These are the activations of a small neural network, seen along a few directions. Each row is one input.
Each table varies a few parts of the input and shows all the possible inputs, shuffled.
A made-up example of a description, with smaller parts first: one of 3 separate values, together with either a single point or one of 11 places along a line or (one of 6 places along a line, together with one of 8 places around a ring).
Shared parts are said once, and a part with two or three values counts as separate values.

Other details of the inputs shift rows strongly along three fixed directions, in all tables alike. That doesn't count.

A family of inputs:
R1: 46  -23  -11  -36  45  6  -7  2  4  -16  -46
R2: 28  -24  0  -19  34  17  -5  3  8  -21  -43
R3: -66  52  22  3  18  0  12  17  3  27  31
R4: 2  -51  -33  33  -55  -24  -28  -6  -7  10  38
R5: 35  -27  -23  0  -30  -10  -30  -4  0  -13  -11
R6: 36  -29  -27  7  -45  -25  -13  -2  -11  -12  -10
R7: -1  16  -15  25  -58  -7  -5  -21  0  39  23
R8: 1  -45  -40  -17  -54  -21  -13  29  -13  0  -1
R9: 30  11  2  34  -4  25  7  -60  -4  33  34
R10: -26  44  40  -8  75  25  40  1  0  -13  -21
R11: 11  58  40  15  77  30  23  -7  14  -15  -24
R12: 2  51  10  21  5  10  22  -18  0  1  19
R13: 8  -23  -19  8  -59  -16  -32  8  2  -2  19
R14: -29  16  -14  16  -42  -5  14  2  2  24  30
R15: -60  -48  -18  -22  -23  -30  -8  64  -11  -14  -10
R16: -33  18  4  14  -34  -7  -8  -13  0  27  24
R17: -55  20  18  17  8  10  27  17  18  5  21
R18: 2  44  15  17  -13  6  5  -39  -7  34  8
R19: -48  -26  24  -23  42  3  -5  46  8  -27  -29
R20: 19  -22  -18  -30  18  0  -12  22  -1  -6  -24
R21: 38  -8  -2  -7  -12  -6  2  -34  -19  4  -22
R22: -74  17  26  6  -6  -9  14  20  10  14  42
R23: 65  -27  -24  0  -35  -7  -16  -28  -10  -18  -10
R24: 43  57  22  1  44  32  24  -26  -9  -15  -5
R25: -60  -50  5  -22  28  -4  -9  78  23  -31  -25
R26: 28  -48  -14  -19  11  -6  2  16  -3  -23  -47
R27: 38  9  9  20  4  18  0  -74  -18  26  19
R28: -6  33  -17  21  -38  -16  -11  -10  5  27  41
R29: 46  -11  0  -15  -4  4  -1  -42  -16  -5  -22
R30: 3  17  22  -3  22  19  19  -10  13  3  15
R31: -61  39  2  18  -4  -12  3  40  12  15  43
R32: 77  -6  14  -20  42  19  1  -24  1  -35  -23
R33: -41  -35  -1  -34  42  -19  -10  54  6  -22  -33
Description of these inputs: one of 3 separate values, together with either a single point or (one of 2 separate values, together with one of 5 places along a line).
Question: Changing only the choice among 3 separate values turns R27 into R4. The same change can be made to R10. Which row results?
Answer: R12
Question: Which other rows does R29 become when the choice among 3 separate values takes its other values? List them by row number.
Answer: R17, R23
Question: Which other rows does R2 become when the choice among 2 separate values takes its other values? List them by row number.
Answer: R17
Question: Which other rows does R15 become when the choice among 3 separate values takes its other values? List them by row number.
Answer: R8, R24
Question: Which other rows does R18 become when the choice among 2 separate values takes its other values? List them by row number.
Answer: R21

A family of inputs:
R34: 39  16  18  -7  72  23  7  2  14  -28  -13
R35: -40  47  49  19  49  35  41  -35  4  28  25
R36: 9  -3  7  -29  19  2  13  9  -8  -7  -31
R37: 24  -48  -38  -16  -63  -29  -47  0  -18  7  -3
R38: 47  -2  -10  6  -27  2  -7  -29  2  -7  8
R39: 17  -16  20  3  35  13  2  -37  -8  -2  -17
R40: 9  -63  -32  -17  -12  -13  -31  39  1  -23  -29
R41: 31  9  -4  -6  -27  -4  -15  -35  -7  12  -4
R42: 14  1  2  -17  32  -3  -15  3  2  -3  -15
R43: 14  39  -18  38  -84  -8  0  -38  -6  47  42
R44: -58  -4  -1  -18  4  -14  16  45  -2  -7  -6
R45: 23  -7  7  -1  21  4  10  14  4  -32  -18
R46: 29  -52  -44  -6  -65  -25  -32  3  -1  -1  -13
R47: -5  9  35  21  69  35  27  -22  9  -6  -12
R48: -84  50  9  36  -8  -2  28  33  13  14  34
R49: 9  49  -4  43  -64  7  -4  -41  -1  37  74
R50: -45  -63  -29  -5  -23  -38  -11  79  5  -45  -8
R51: -86  46  7  28  -35  -21  14  21  0  25  44
R52: 14  -8  4  -33  27  13  -3  5  -7  -6  -22
R53: 13  9  11  -33  58  14  7  6  3  -3  -21
R54: 91  -4  13  15  23  33  7  -83  -12  -5  -5
R55: 28  4  -10  -20  -32  -1  -5  -30  -9  19  -1
R56: -53  -1  11  -3  7  -18  5  43  3  -8  -10
R57: -39  -7  -5  2  26  -6  -5  48  21  -6  -1
Question: What do these inputs look like to the network?
Answer: one of 4 places along a line, together with either a single point or one of 5 places along a line
Question: Which other rows does R55 become when the place on the line of 4 takes its other values? List them by row number.
Answer: R38, R41, R46
